[[113 131 141 125]
 [111 156 143 147]] --> 111

[[151 104 110 150 150 105]
 [108 150 147 101 108 146]] --> 150

[110 119 138 104 114 117] --> 114

[[126 141 139 137 135 126]
 [121 115 118 105 135 124]
 [128 113 127 104 136 114]] --> 135

[112 123 141 101 121 128] --> 121

[[124 124 129 126 125 129 118]
 [122 128 128 117 125 125  99]
 [115 113 133 119 130 122 101]] --> 125

[128 112 147 150 148] --> 148

[155 104 113 157 154 107] --> 154

[[104 144 104 126 142 143 145]
 [ 99 149 102 127 145 146 152]
 [129 129 129 124 130 129 130]] --> 142

[104 117 124 133 123 127] --> 123
---
[120 117 122 157 140 151] >> 157, 117

[129 131 125 105 127] >> 131, 105

[[145 139 103 110 145]
 [111 117 153 146 112]] >> 153, 103

[107 138 147 126 101] >> 147, 101

[[134 111 103 139]
 [129 134 130 129]] >> 139, 103

[136 106 147 142 149 108] >> 149, 106

[[132 130 136 123 122 114]
 [106 148 115 139 142 138]
 [121 128 133 126 124 124]] >> 148, 106

[151 153 154  99 130 142 133] >> 154, 99

[111 129 110 102 143 138] >> 143, 102
---
[[123 116 138 116 149 122 134]
 [127 144 138 131 120 121 110]
 [129 130 119 103 128 112 133]] -> 120

[[125 147 138 125]
 [138 151 135 130]] -> 151

[[110 122 126 134 116]
 [103 119 129 140 117]] -> 129

[[107 133 113 148 151 149 119]
 [133 111 122 129 122 129 129]] -> 122

[[129 128 127 129 128 128]
 [104 103 145 104 146 145]
 [124 125 130 124 130 129]] -> 104

[[154 127 149 126 131]
 [145 128 126 144 125]
 [138 121  99 102 107]] -> 126
---
Input:
[[130 108 149 146 108 109]
 [122 130 125 126 141 130]]
Output: 130

Input:
[[155 138 127 127 131]
 [155 141 128 125 132]
 [103 123 125 129 127]]
Output: 141

Input:
[[101 127 139 116 125]
 [143 127 128 134 128]]
Output: 127

Input:
[[131 117 140 129 130 144 134]
 [117 123 135 127 132 149 150]
 [127 122 135 134 124 128 128]]
Output: 123

Input:
[[128 129 126 126 129 130 132]
 [108 105 118 139 124 136 137]]
Output: 105

Input:
[[126 139 150 118]
 [114 113 115 108]
 [135 138 143 143]]
Output: 113

Input:
[[115 143 140 137 111]
 [151 126 127 123 127]]
Output: 126
---
127  125  150  121  136  129  124 result: 121
135  134  128  119  106  126  130 result: 119
141  121  130  131  132  150  123 result: 131
131  134  149  110  106  135  112 result: 110
100  136  143  138  149  125   98 result: 138
132  135  125  122  150  136  132 result: 122
107  150  147  122  143  118  124 result: 122
---
[[149 107 107 140]
 [143 145 100 140]] Answer: 107

[135 125 138 100 123 135 119] Answer: 123

[112 148 153 108 130 104] Answer: 108

[133 116 104 150] Answer: 116

[112 126 140 125 107] Answer: 140

[[125 126 127 105 116]
 [128 128 125 136 130]] Answer: 127

[158 134 112 133 113] Answer: 112

[[130 100 134 119 121]
 [127 128 128 127 128]
 [128 128 125 121 130]] Answer: 134

[122 143 147 102] Answer: 143

[[113 112 134 125 149 139]
 [132 115 130 115 126 126]
 [118 111 132 123 143 138]] Answer: 125
---
(138, 125, 108, 119, 147, 112, 102) value 102
(150, 121, 119, 135, 117, 117, 135) value 135
(126, 105, 153, 140) value 140
(131, 103, 122, 135) value 135
(138, 107, 135, 142, 157, 128) value 128
(108, 142, 147, 138, 151) value 151
(120, 156, 126, 137, 109, 140) value 140
(117, 153, 125, 124, 109) value 109
---
143  122  127  138  110  137  142
149  112  114  141  112  140  131
-> 143, 131

139  119  130  137  149  104  133 -> 139, 133

140  125  104  101  118  144 -> 140, 144

116  103  107  118  125  133
112  104  111  105  110  118
-> 116, 118

150  153  135  158  144  126  120 -> 150, 120

125  127  126  135  104  134 -> 125, 134

112  150  156  106  115  124  135
127  125  117  110  104  125  126
-> 112, 126

149  120  134  120  143  143 -> 149, 143

117  148  100  129  139  146  121 -> 117, 121
---
121,123,137,134,134,129,130
134,138,124,123,118,129,136
129,139,153,142,142,138,141
yields 129

145,138,128,152,121,125,124
147,136,129,149,119,127,127
126,122,128,123,106,145,134
yields 126

110,129,128,126,120
134,141,126,125,134
114,132,106,119,117
yields 114

126,113,108,116
142,131,124,122
144,150,126,134
yields 144

135,109,115,127,139
119,145,124,104,146
137,109,124,135,125
yields 137

137,134,128,125,142,112
127,129,124,116,116,145
120,121,135,150,133,117
yields 120

119,114,113,122,153
129,132,131,145,102
140,141,110,138,132
yields 140

152,101,156,133,102
111,131,119,146,120
128,113,116,111,139
yields 128

130,119,126,113
134,135,117,105
124,124,129,148
yields 124
---
[152 113 145 121  98] ==> 113
[126 133 108 110 150] ==> 133
[106 119 124 107 112] ==> 119
[103 122 120 111 118] ==> 122
[103 122 107 131 153] ==> 122
[123 124 136 100 115] ==> 124
[129 146 106 144 129] ==> 146
[118 153 134 130 143] ==> 153
[128 102 114 110 134] ==> 102
---
[[124 139 114 138 133 130 123 122]
 [119 117 121 123 122 123 133 109]
 [144 106 125 104 111 133 105 128]
 [116 119 134 111 116 113 136 126]
 [143 151 117 141 132 143 110 145]
 [112 134 124 132 137 106 103 116]] ⇒ 124

[[122 144 131 121 119 128 144 119]
 [112 130 116 120 115 136 111 144]
 [130 126 132 150 133 139 119 121]
 [142 113 129 138 121 111 117 138]
 [130 133 126 124 127 137 126 119]
 [129 124 123 138 120 141 122 132]
 [129 126 131 123 117 141 128 133]
 [124 127 115 124 136 120 134 129]
 [133 135 116 124 134 126 132 126]
 [127 127 117 121 118 135 132 138]
 [131 123 129 139 127 115 135 122]
 [119 125 137 132 122 117 133 122]] ⇒ 137

[[130 122 131 137 123 141 133 121 129]
 [130 123 131 137  98 141 133 121 129]
 [130 122 131 137 129 141 133 121 129]
 [130 123 131 136 124 140 133 122 129]
 [130 123 131 137 131 141 133 121 129]
 [130 123 131 137 131 140 133 121 129]
 [130 122 131 138 129 141 133 121 129]
 [130 123 131 137 125 141 133 121 129]
 [130 123 131 137 128 140 133 121 129]
 [130 123 131 137 125 141 133 121 129]
 [130 122 131 137 128 141 133 121 129]
 [130 122 131 137 127 141 133 121 129]] ⇒ 131

[[127 124 120 122 105 129 111 139 124 118 127 114 140]
 [129 135 133 133 149 128 149 117 133 141 132 135 116]
 [127 126 117 116 110 120 154 132 112 117 136 122 139]
 [124 129 119 115 116 126 150 135 109 120 130 121 139]
 [129 128 138 143 141 134 110 125 143 143 123 135 115]
 [130 119 124 125 104 127 107 139 123 114 124 118 141]
 [143 120 137 130 130 129 113 140 142 103 132 137 131]
 [118 129 125 136 114 126 102 120 131 150 114 118 130]
 [115 137 119 124 129 127 142 117 114 149 127 123 127]] ⇒ 119

[[110 113 143 137 118 145]
 [114 142 117 111 111 130]
 [115 113 151 151 134 152]
 [109 122 148 147 140 132]
 [102 151 146 134 118 124]
 [148 123 149 148 138 111]] ⇒ 149
